Each row below holds a small network's activations on one input, seen along a few directions.
In each table, some parts of the input vary, and every possible input appears once, in random order.
Descriptions start from the smaller parts, as in this example, which fits no table here: one of 3 separate values, together with either a single point or one of 9 places around a ring or (one of 6 places along a line, together with one of 8 places around a ring).
Shared parts are said once, and a part with two or three values counts as separate values.
In the rows, 128 means zero.

Other details of the inputs vary at random and push rows far along two fixed directions, the same in every table; ignore that.

Rows:
R1: [131 128 127 128 124 129 130 128 124 133 128 132 126 132]
R2: [122 129 128 134 130 130 129 126 132 129 129 126 125 137]
R3: [130 130 131 120 124 133 128 130 129 126 124 133 132 129]
R4: [132 128 131 120 124 136 129 131 129 127 123 132 134 128]
R5: [123 129 126 132 128 128 126 127 129 130 127 127 129 136]
R6: [133 128 128 122 123 133 131 130 127 127 126 130 132 130]
R7: [123 127 127 134 128 130 128 127 132 129 129 126 126 136]
R8: [123 129 123 130 128 128 127 129 128 130 126 126 129 136]
R9: [122 129 125 131 130 129 128 128 130 130 126 126 124 136]
R10: [133 127 126 123 123 134 130 129 125 127 126 130 132 130]
R11: [130 134 130 133 120 128 133 120 128 132 126 131 122 128]
R12: [129 135 136 129 122 131 135 127 130 128 127 129 127 130]
R13: [120 129 130 134 132 129 129 124 133 130 130 126 125 138]
R14: [134 127 127 121 122 136 129 129 126 126 123 130 134 128]
R15: [132 128 127 127 123 130 129 128 125 129 128 130 128 133]
R16: [123 129 124 130 128 128 128 129 129 130 127 127 129 136]
R17: [133 127 128 120 123 136 129 130 127 127 123 132 132 128]
R18: [129 134 135 128 122 132 135 127 131 128 127 130 127 128]
R19: [132 128 130 122 123 134 131 130 127 127 126 129 133 130]
R20: [130 125 127 127 125 132 128 128 120 132 124 134 125 129]
R21: [127 123 137 122 141 122 102 129 116 137 154  98 123  77]
R22: [126 127 139 110 151 120  83 131 120 136 177  75 127  34]
R23: [124 127 123 133 121 133 139 129 132 128 115 140 128 157]
R24: [133 128 129 119 123 135 129 131 128 127 123 132 133 128]
R25: [120 128 129 133 132 128 130 125 133 131 130 126 124 138]
R26: [130 129 131 120 124 134 129 130 129 126 124 134 132 128]
R27: [124 128 122 130 128 130 127 130 129 130 125 126 126 135]
R28: [124 127 125 130 128 130 128 129 130 130 127 127 129 135]
R29: [122 130 124 127 129 126 128 128 130 130 129 128 127 136]
R30: [130 127 129 128 125 129 128 128 124 132 127 133 125 132]
R31: [129 125 131 128 125 130 127 128 122 131 124 132 125 132]
R32: [122 130 126 129 128 126 127 127 131 131 129 129 128 137]
R33: [132 128 130 123 123 133 130 130 127 127 126 129 132 131]
R34: [130 135 133 128 122 131 135 125 131 128 126 129 126 128]
R35: [132 128 126 126 123 130 130 128 125 130 128 131 128 132]
R36: [127 126 138 111 151 120  84 131 119 135 175  76 127  35]
R37: [130 134 132 128 121 131 134 124 129 129 126 129 127 128]
R38: [133 128 131 121 123 135 129 130 127 126 124 129 135 130]
R39: [122 129 126 131 130 129 130 127 131 129 128 125 123 137]
R40: [123 128 125 131 128 129 129 129 131 130 128 126 125 136]
R41: [124 128 122 130 128 130 127 129 128 129 125 126 128 135]
R42: [127 130 131 121 124 132 127 129 130 126 126 135 129 130]
R43: [131 135 130 133 121 128 134 121 129 132 127 131 121 128]
R44: [124 128 125 131 128 130 127 128 130 129 127 127 128 135]
R45: [127 129 131 120 124 133 128 129 129 126 125 136 129 128]
R46: [124 127 125 132 127 130 128 128 131 130 127 126 127 135]
R47: [130 135 133 134 121 128 133 124 129 132 128 130 122 131]
R48: [121 128 128 133 129 129 130 127 131 130 129 126 125 137]
R49: [132 128 126 128 124 129 130 127 124 132 128 133 125 131]
R50: [133 127 131 120 123 136 130 131 128 126 123 130 135 129]
R51: [121 130 123 127 128 125 126 128 129 130 127 128 127 136]
R52: [123 128 126 130 128 128 128 128 129 130 127 127 129 135]
R53: [121 129 126 127 128 126 127 127 131 130 129 128 129 137]
R54: [182  89 126 189 207  22 177 136 145  15  89 186 164  91]
R55: [131 125 129 127 125 131 128 128 121 132 125 133 125 130]
R56: [121 129 127 129 128 125 126 126 131 130 129 128 129 138]
R57: [131 128 127 126 123 131 129 128 125 130 127 131 129 132]
R58: [131 127 127 128 125 130 129 128 123 133 127 134 124 130]
R59: [132 129 131 120 124 135 128 131 129 126 123 131 134 129]
R60: [122 127 127 132 128 129 129 128 131 130 129 126 126 136]
R61: [124 128 123 129 128 130 128 129 130 129 127 126 128 135]
R62: [123 130 122 128 129 126 127 128 129 130 127 128 127 136]
R63: [131 127 126 128 125 131 129 127 122 133 126 135 125 130]
R64: [121 130 126 131 132 128 129 126 131 131 127 126 123 137]
R65: [123 128 124 131 128 129 128 129 130 130 126 126 126 135]
R66: [131 129 128 128 124 129 129 127 125 132 129 132 126 132]
R67: [130 127 129 128 125 129 128 128 123 133 127 134 125 131]
R68: [122 130 124 127 128 125 127 127 130 130 128 128 127 137]
R69: [132 127 125 128 124 130 130 127 123 133 128 133 126 130]
R70: [130 134 132 133 121 128 134 123 129 132 127 131 121 130]
R71: [136 119 134 127 160 100 104 131 124 111 156 102 131  51]
R72: [121 129 128 131 132 128 130 125 133 130 129 125 123 138]
R73: [133 127 124 127 123 131 129 127 124 130 127 131 128 131]
R74: [134 128 129 120 122 136 130 130 127 126 124 130 134 128]
R75: [124 127 123 130 128 129 128 130 130 130 126 126 126 135]
R76: [122 129 126 128 128 126 128 128 130 131 129 129 128 136]
Description of these inputs: one of 4 places along a line, together with either one of 2 separate values or one of 8 places along a line or one of 9 places along a line.
Q: Changing only the place on the line of 4 turns R2 into R39. The same change can be made to R38. Which row results?
A: R74
Q: Start at R51 and move only the place on the line of 8, one step at a time. The first step leads to R62. Which rows follow, in order?
A: R8, R41, R27, R65, R9, R64
Q: Which other rows does R34 become when the choice among 2 separate values takes its other values? List them by row number.
A: R43

Rows:
R77: [141 112 123 153 164  86 152 135 146  77 108 152 153 136]
R78: [144 131 140 123 138 116 118 127 124 121 143 109 136  70]
R79: [ 97 141 129 109 114 158 100 124 133 163 155  90 119 131]
R80: [116 125 128 145 156 102 112 124 125 133 150 104 116  95]
R81: [112 138 137  94 115 162 104 133 131 148 147 100 129 113]
R82: [119 126 135 150 151 104 119 126 135 121 149  94 125  93]
R83: [137 128 123 121  95 149 163 128 128 120  78 189 132 203]
R84: [120 123 123 123 153 110 103 133 128 122 148 108 130  91]
R85: [135 109 114 162 170  73 149 130 139  81 106 160 140 141]
R86: [131 126 115 125 100 148 167 131 138 116  72 194 134 217]
R87: [112 149 133 121  95 166 124 119 130 167 137 109 106 148]
R88: [112 143 128 122  93 166 131 115 121 170 126 134 101 173]
R89: [162  95 108 169 162  83 161 141 125  72  90 169 155 144]
R90: [123 144 136 102  85 170 121 123 113 167 125 141 113 157]
R91: [120 151 132 111  86 165 127 122 125 166 137 117 114 140]
R92: [141 111 125 126 150 116 112 138 118 120 145  98 141  88]
R93: [139 126 140 117 144 119 119 133 128 111 140 112 140  76]
R94: [140 127 135 132 134 112 122 124 117 131 148 124 120  89]
Q: What is each input in this table made of?
A: one of 2 separate values, together with either a single point or one of 8 places around a ring
Q: Changing only the choice among 2 separate values turns R80 into R82. The same change can be made to R86. Which row results?
A: R81
Q: Which other rows does R93 become when the choice among 2 separate values takes its other values? List them by row number.
A: R83

Rows:
R95: [120 130 121 135 119 135 141 125 133 134 118 139 125 169]
R96: [136 126 136 115 129 131 107 128 115 138 151 107 123  78]
R97: [129 136 134 114 114 142 119 126 122 143 137 119 124 117]
R98: [121 135 128 126 113 144 137 126 133 136 119 132 125 156]
R99: [118 130 114 144 121 127 148 126 135 128 105 151 124 184]
R100: [131 132 134 119 120 135 121 127 122 137 135 125 127 115]
R101: [118 127 117 145 125 125 147 126 134 126 106 153 123 183]
R102: [122 132 129 129 117 139 136 127 133 133 119 134 125 152]
R103: [123 138 132 116 114 143 125 126 129 140 132 123 124 129]
R104: [128 132 143 100 137 135  73 128 107 158 190  60 117  19]
R105: [120 129 122 137 123 132 138 126 132 131 116 140 124 165]
R106: [124 135 132 118 117 140 125 126 129 137 131 126 124 127]
R107: [175  83 122 165 213  36 149 149 140  22 106 155 179  68]
Q: What is each input in this table made of?
A: either a single point or (one of 2 separate values, together with one of 6 places along a line)
Q: Start at R99 and move only the place on the line of 6, one step at a time. The first step leads to R95. Which rows follow, in order?
A: R98, R103, R97, R104
